Each row below holds a small network's activations on one input, seen along a few directions.
Each table varies a few parts of the input and shows all the possible inputs, shuffled.
A made-up example of a description, with smaller parts first: ring(8) and (point or line(11) or (values(2) and line(6))).
Shared parts are said once, and a part with two or three values counts as separate values.
In the rows, zero is written as 128.

Other details of the inputs shift rows strongly along two fixed directions, in all tables alike. That doesn't count.

Table:
x1: [148 122 109 147 117 140 130 130 116 154 115 130]
x2: [ 90 124 138  93 129  99 119 125 162 107 158 100]
x3: [148 120 118 144 121 136 138 121 113 154 111 135]
x4: [115 121  99  92 125 116 144 123 153 128 177  78]
x5: [102 128 132 108 137 113 140 117 138 126 140 105]
x6: [110 120 128  93 132 106 138 120 140 119 162  97]
x7: [129 127 102 111 121 118 127 117 150 125 150 100]
x8: [133 129 120 152 116 135 120 129 122 130 107 144]
x9: [ 92 129 139  94 124 102 107 133 160 107 168 104]
x10: [ 92 121 145  87 130  99 114 138 152 121 163  91]
x11: [137 134 125 162 121 138 136 127 108 125  93 163]
x12: [ 79 133 190 139 145 107 127 141 110 110  94 160]
x13: [164 128  74 136 122 145 142 120 121 145 136 116]
x14: [132 137 133 152 133 142 139 128  97 136  91 160]
x15: [ 72 132 185 118 150 101 117 145 124 101 114 149]
x16: [130 140 150 161 131 132 108 140 102 121  76 182]
x17: [142 124  66 103 111 129 145 116 159 129 176  81]
x18: [142 132 145 176 123 140 124 126  94 129  67 190]
x19: [163 118  58 114 105 144 132 121 149 153 166  86]
x20: [158 127 124 156 132 146 143 123  88 140  89 176]
x21: [168 122  87 130 120 139 141 117 121 159 132 115]
x22: [ 63 135 200 121 143  96  96 150 133  92 104 160]
x23: [145 124  99 122 121 135 140 114 130 156 135 105]
x24: [115 133 148 137 133 128 118 136 116 139 101 143]
x25: [131 140 118 145 124 137 135 123 118 125 106 146]
x26: [145 143 139 169 132 139 129 134  91 122  70 192]
x27: [156 124  97 153 111 147 127 127 118 152 113 134]
x28: [104 122 175 107 151 129 125 136 173  99 159  87]
x29: [158 125  94 128 111 141 121 127 128 146 146 125]
x30: [170 120 105 137 118 142 136 121 105 153 120 139]
x31: [155 127 115 136 126 138 142 117 104 138 127 151]
x32: [ 83 129 148  90 138  97 122 133 151 107 172 102]
x33: [169 126  82 131 109 143 131 112 127 139 146 129]
x34: [ 54 140 203 123 156  97 113 143 122  99 100 152]
x35: [166 118  45 129 107 148 153 110 139 154 164  80]
x36: [124 121  93  88 120 116 143 121 151 127 185  72]
x37: [105 125 169 105 153 124 124 133 178 100 162  75]
x38: [ 87 129 156 104 128 101 104 139 147 101 142 120]
x39: [124 136 148 140 129 124 125 135 109 109 103 167]
x40: [163 123  99 142 118 148 129 132 112 155 117 138]
x41: [ 88 126 161 101 131 100 105 142 144 111 142 116]
x42: [ 93 115 113  84 128  99 147 112 168 124 184  59]
x43: [107 132 225 143 160 134 112 148 128  90  99 156]
x44: [155 125  89 129 120 140 138 124 118 136 141 121]
x45: [125 134 170 153 132 126 111 135  95 111  77 193]
x46: [147 125 134 133 126 131 128 126 108 144 121 152]
x47: [101 130 131 111 126 117 115 131 148 130 138 103]
x48: [ 80 133 157 108 134 101 116 124 150 107 132 116]
x49: [166 129 100 148 129 144 147 116 100 146 107 148]
x50: [161 117  92 124 118 139 140 119 124 156 137 117]
x51: [158 118 124 145 132 162 142 123 154 128 143  92]
x52: [166 129 132 158 138 174 137 124 134 131 114 122]
x53: [152 135 119 154 132 142 140 129  94 139  95 160]
x54: [ 87 137 163 108 135 101 119 135 140  97 142 137]
x55: [120 133 106 122 117 128 119 123 146 128 138 106]
x56: [156 134 123 151 126 145 138 129  91 137 109 170]
x57: [175 124  86 135 111 149 129 126 115 158 140 130]
x58: [102 126 136 101 133 105 118 136 149 130 149  95]
x59: [108 136 226 143 160 135 110 146 130  92 107 162]
x60: [167 130  97 152 118 148 123 130 111 151 106 144]
Each input here is: line(6) and (point or ring(9)).
Changing only the line(6) part turns x46 into x30. The same change can be made to x59. Which row results?
Answer: x43
Changing only the line(6) part turns x31 into x5. The same change can be made to x32. Which row results?
Answer: x34
Which other rows does x11 become when the line(6) part takes its other values? List them by row number.
Answer: x17, x25, x26, x39, x54
Which other rows agree with x28 in the line(6) part? List them by row number.
Answer: x2, x4, x15, x17, x19, x20, x22, x40, x50
Which other rows does x1 become when the ring(9) part takes its other values? List them by row number.
Answer: x3, x8, x11, x12, x18, x27, x35, x42

Table:
x61: [200 131  63 161 117 187 146 122 107 187 104 136]
x62: [ 44 130 123  93 111  55 111 138 109 144 118 140]
x63: [141 130 142 171 115 136 105 131 123 143  92 156]
x64: [ 79 139 220 110 164 109 109 150 119 102 110 177]
x65: [206 120  66 168 128 175 166 127  90 184 104 123]
x66: [ 78 139 223 161 151 118 128 126  93  91  66 190]
x67: [130 132 109 115 126 121 123 105 158 106 128 105]
x68: [143 123 118 129 122 129 109 116 141 142 102 116]
x69: [ 77 128 195 145 141 124  96 174 121 110  94 155]
x70: [ 74 147 182 121 162 118 128 137 136  98 112 149]
x71: [ 93 105 134 109 108 116 113 141 174 121 161  76]
x72: [ 93 123 160 115 144 100 160 118 145 102 137 104]
x73: [133 134 126 166 129 158 126 152 111 105 103 162]
x74: [ 59 125 144  70 137  90 138 106 203  95 192  59]
x75: [ 87 132 190  97 152 111 122 140 119 109 149 127]
x76: [122 127  84  60 117 106 115 129 197 121 246  31]
x77: [155 100  82 104  95 137 128 124 164 125 197  81]
x78: [123 121 155 104 157 112 146 140 121 122 152 118]
x79: [182 132  66 134 123 158 118 125 127 162 113 106]
x80: [ 76 142 226 152 160 124 113 155  85 124  63 178]
x81: [202 129  49 102 117 154 124 116 138 147 163  93]
x82: [206 136  56 183  95 173 140 105 121 144 116 146]
x83: [132 113  98 108 117 132 137 106 169 158 156  77]
x84: [172 142  59 129 129 153 131 113 136 129 131 106]
x85: [122 135 188 145 126 114  98 137 122 108 112 180]
x86: [118 122  46  78  92  78 131 115 112 154 176 121]
x87: [125 132 116 120 149 126 167 128 132 118 145  98]
x88: [159 122 163 163 131 149 131 116  75 135  92 191]
x89: [ 94 114 142 102 123 113 133 112 155 139 159  67]
x90: [137 150 109 145 126 141 124 135 137 114 132 128]
x91: [219 117  41 140  91 186 141 139 118 153 163 118]
x92: [139 142 135 167 131 144 102 148 114 145  97 153]
x93: [135 132  74 106 127 146 159 110 145 130 184  61]
x94: [ 98 125 173 161 127 130 117 142 126  86  97 169]
x95: [ 18 142 143  87 123  42 120 134 113  99 119 156]
x96: [175 115 141 192 135 153 151 124  76 164  51 181]
x97: [184 125 137 162 122 160 135 114  92 147  86 199]
x98: [ 69 122 175  46 138  66  96 121 192  86 183  72]
x99: [190 115 140 169 133 148 154 120  76 145  86 188]
Changing only one part turns x84 into x81. The same change can be made to x73. Which row results?
Answer: x91
What do these inputs look like to the network?
Answer: values(3) and (point or (values(2) and line(6)))
Which other rows agree with x63 in the values(3) part? List them by row number.
Answer: x61, x62, x65, x68, x69, x71, x79, x80, x83, x89, x92, x96
Which other rows does x90 become when the values(3) part takes its other values? List them by row number.
Answer: x76, x92
Which other rows does x73 become when the values(2) part takes its other values? List them by row number.
Answer: x94

Table:
x100: [225 132 115 185 121 192 128 132  83 142  92 196]
x101: [142 130 181 172 139 154 111 139 115 121  75 170]
x102: [195 135  75 180  98 165 109 129  95 147  84 184]
x103: [165 116  74 106 126 149 163 107 152 139 185  69]
x104: [191 138  99 203 116 183 126 125  93 157  56 178]
x105: [188 136  91 200 115 179 138 119  84 164  53 182]
x106: [ 79 134 166 110 137 102 101 145 157 100 136 113]
x107: [151 120  67  89 110 113 146 109 122 148 180 105]
x108: [189 135  88 192 113 164 139 128  65 162  60 199]
x109: [153 123 157 141 142 155 127 135 133 118 131 134]
x110: [ 75 127 229 121 164 119 114 148 160  93 122 110]
x111: [147 122  57 113 110 123 145 117 124 164 148  98]
x112: [123 133 154 132 129 113 127 131  91 115 111 186]
x113: [136 127  65 107 101 133 113 126 167 132 174  75]
x114: [ 79 127 168  79 149  84 138 130 125 114 158 120]
x115: [ 67 131 221 119 167 112 123 142 152  92 118 110]
x116: [189 127 111 175 134 168 164 118  72 151  90 178]
x117: [140 122  43 103  93 115 132 114 147 146 174  86]
x118: [ 50 132 169  91 129  74  95 141 157  92 140 123]
x119: [122 121  56  93 102 109 133 117 140 157 167  81]
x120: [133 112  82  81 132 118 170 105 146 149 196  58]
x121: [131 114  79  98 122 118 160 103 144 157 166  65]
x122: [161 118  83 124 130 156 166 107 150 147 157  67]
x123: [178 135  81 186 103 160 130 128  67 160  65 197]
x124: [153 120  66  88 118 126 161 109 145 138 202  73]
x125: [ 52 134 186 103 144  84 106 145 150  95 125 127]
x126: [183 131  99 180 112 178 117 128 125 154  93 142]
x127: [176 129  65 160 100 139 130 121  74 169  86 182]
x128: [ 80 132 167 110 124 108  82 151 164 101 139 117]
x129: [ 63 131 186  79 141  78 109 136 149  82 160 130]
x130: [ 63 129 199 104 152  98 113 136 166  91 138  97]
x131: [150 123  90  96 124 132 149 115 147 126 185  89]
x132: [ 48 136 178 102 134  85  97 146 148  96 125 131]
x133: [105 134 214 145 163 129 121 144 112  96  95 170]
x134: [108 137 215 135 141 117  86 153 115  87 104 197]
x135: [141 115  65 103 115 128 161 102 158 149 179  52]
x136: [148 116  68 105 116 138 154 103 167 142 178  52]
x137: [ 67 135 187 140 147  97 122 136 101 132  70 166]
x138: [ 85 128 162 100 131 105  93 147 178 102 159  92]
x139: [105 140 210 134 155 120 111 148 110  90 104 181]
x140: [132 136 164 165 118 134  80 151 111 114  76 198]
x141: [126 124  68 113 112 125 147 110 157 153 161  64]
x142: [ 81 133 217 149 166 115 143 138 101 113  74 164]
x143: [146 115  83 109 133 135 174 105 135 163 158  66]
x144: [139 137 160 139 130 130 108 138 106 104 111 183]
Changing only one part turns x139 into x124. The same change can be made to x106. Which row results?
Answer: x108
Changing only one part turns x117 into x118. The same change can be made to x123. Which row results?
Answer: x132
What do these inputs look like to the network?
Answer: line(5) and ring(9)
Which other rows does x111 become when the ring(9) part takes its other values? List them by row number.
Answer: x107, x114, x119, x120, x121, x127, x137, x143
A walk changes only the line(5) part. It starts at x137 and steps to x141. List the rest of the walk in order.
Answer: x105, x104, x126
Which other rows does x130 become when the line(5) part takes its other values? List them by row number.
Answer: x101, x121, x135, x136

Table:
x145: [188 126  44 147  98 159 136 113 127 155 134 116]
x146: [ 93 124 120  78 125  97 130 121 166 110 189  77]
x147: [ 86 122 117  86 123  99 122 125 170 130 171  64]
x148: [ 86 120 123  82 131  96 136 124 162 129 176  64]
x149: [115 118 151  95 144 131 128 128 189 110 188  52]
x150: [153 128 123 143 122 137 129 128 100 138 112 163]
x151: [194 128  46 141 100 161 137 116 119 148 145 125]
x152: [137 134 114 154 122 139 129 125 114 140  96 147]
x153: [171 123  90 137 122 146 149 117 102 154 125 137]
x154: [ 16 135 241 106 164  68 112 149 133  83 103 147]
x155: [169 126  82 146 107 147 124 124 120 152 120 134]
x156: [119 137 182 154 137 125 103 150  88 115  75 207]
x157: [131 134 150 148 140 129 138 127  91 126  90 176]
x158: [133 136 211 176 157 158 120 144 110 101  69 183]
What do these inputs look like to the network?
Answer: values(2) and (point or ring(6))
Changing only the values(2) part turns x158 into x149. The same change can be made to x151. Which row results?
Answer: x156

Table:
x159: [101 134 137 136 119 121 111 138 132 104 117 146]
x160: [ 91 124 119  91 116 108 105 146 161 119 173  87]
x161: [165 127 111 135 127 147 139 133  96 142 136 149]
x162: [ 77 126 144 103 149 101 155 118 144 114 145  90]
x163: [160 132 150 166 145 152 146 140  62 145  76 200]
x164: [100 121 133  88 134  99 131 112 162 131 153  75]
x165: [104 129 181 106 136 101 102 129 135 103 131 151]
x166: [134 131  84 104 111 123 102 138 156 133 163  95]
x167: [122 129 104  71 126 110 116 131 162 119 198  79]
x168: [131 128 237 154 176 181 113 150 187  78 130  94]
x169: [117 136 100 116 114 117 108 128 158 109 146 113]
x170: [ 94 119 189 111 147 101 138 126 124 115 127 140]
x171: [153 124 132 169 107 146 107 133 101 137  82 183]
x172: [104 127 155 124 152 119 144 136 107 139 114 128]
x173: [113 119 139 126 116 112 117 129 140 127 134 122]
x174: [189 114  79 128 108 149 149 106 121 151 160 118]
x175: [152 121 144 165 137 142 151 116  85 154  74 169]
x176: [166 126  55 146 100 150 143 117 131 141 143 111]
x177: [166 139  99 138 120 145 129 119 115 118 125 157]
x178: [168 133  59 135 120 150 157 103 127 149 127 102]
x179: [117 128 147 128 117 113  91 133 140 119 114 148]
x180: [ 94 142 161 161 137 124 123 134 108 121  69 168]
x181: [ 71 135 167 122 141 105 111 148 130 129 111 126]
x182: [171 123  61 138 103 151 133 132 123 158 147 109]
x183: [165 119  68 143 103 148 138 107 134 170 129 101]
x184: [156 129 107 144 132 145 165 115 103 131 120 145]
x185: [ 93 129 147  96 138 102 139 124 144  95 169 110]
x186: [110 141 172 142 153 123 121 143  94 133  73 168]
What do these inputs look like to the network?
Answer: point or (values(3) and ring(9))
Which other rows does x159 become when the values(3) part takes its other values? List them by row number.
Answer: x160, x171
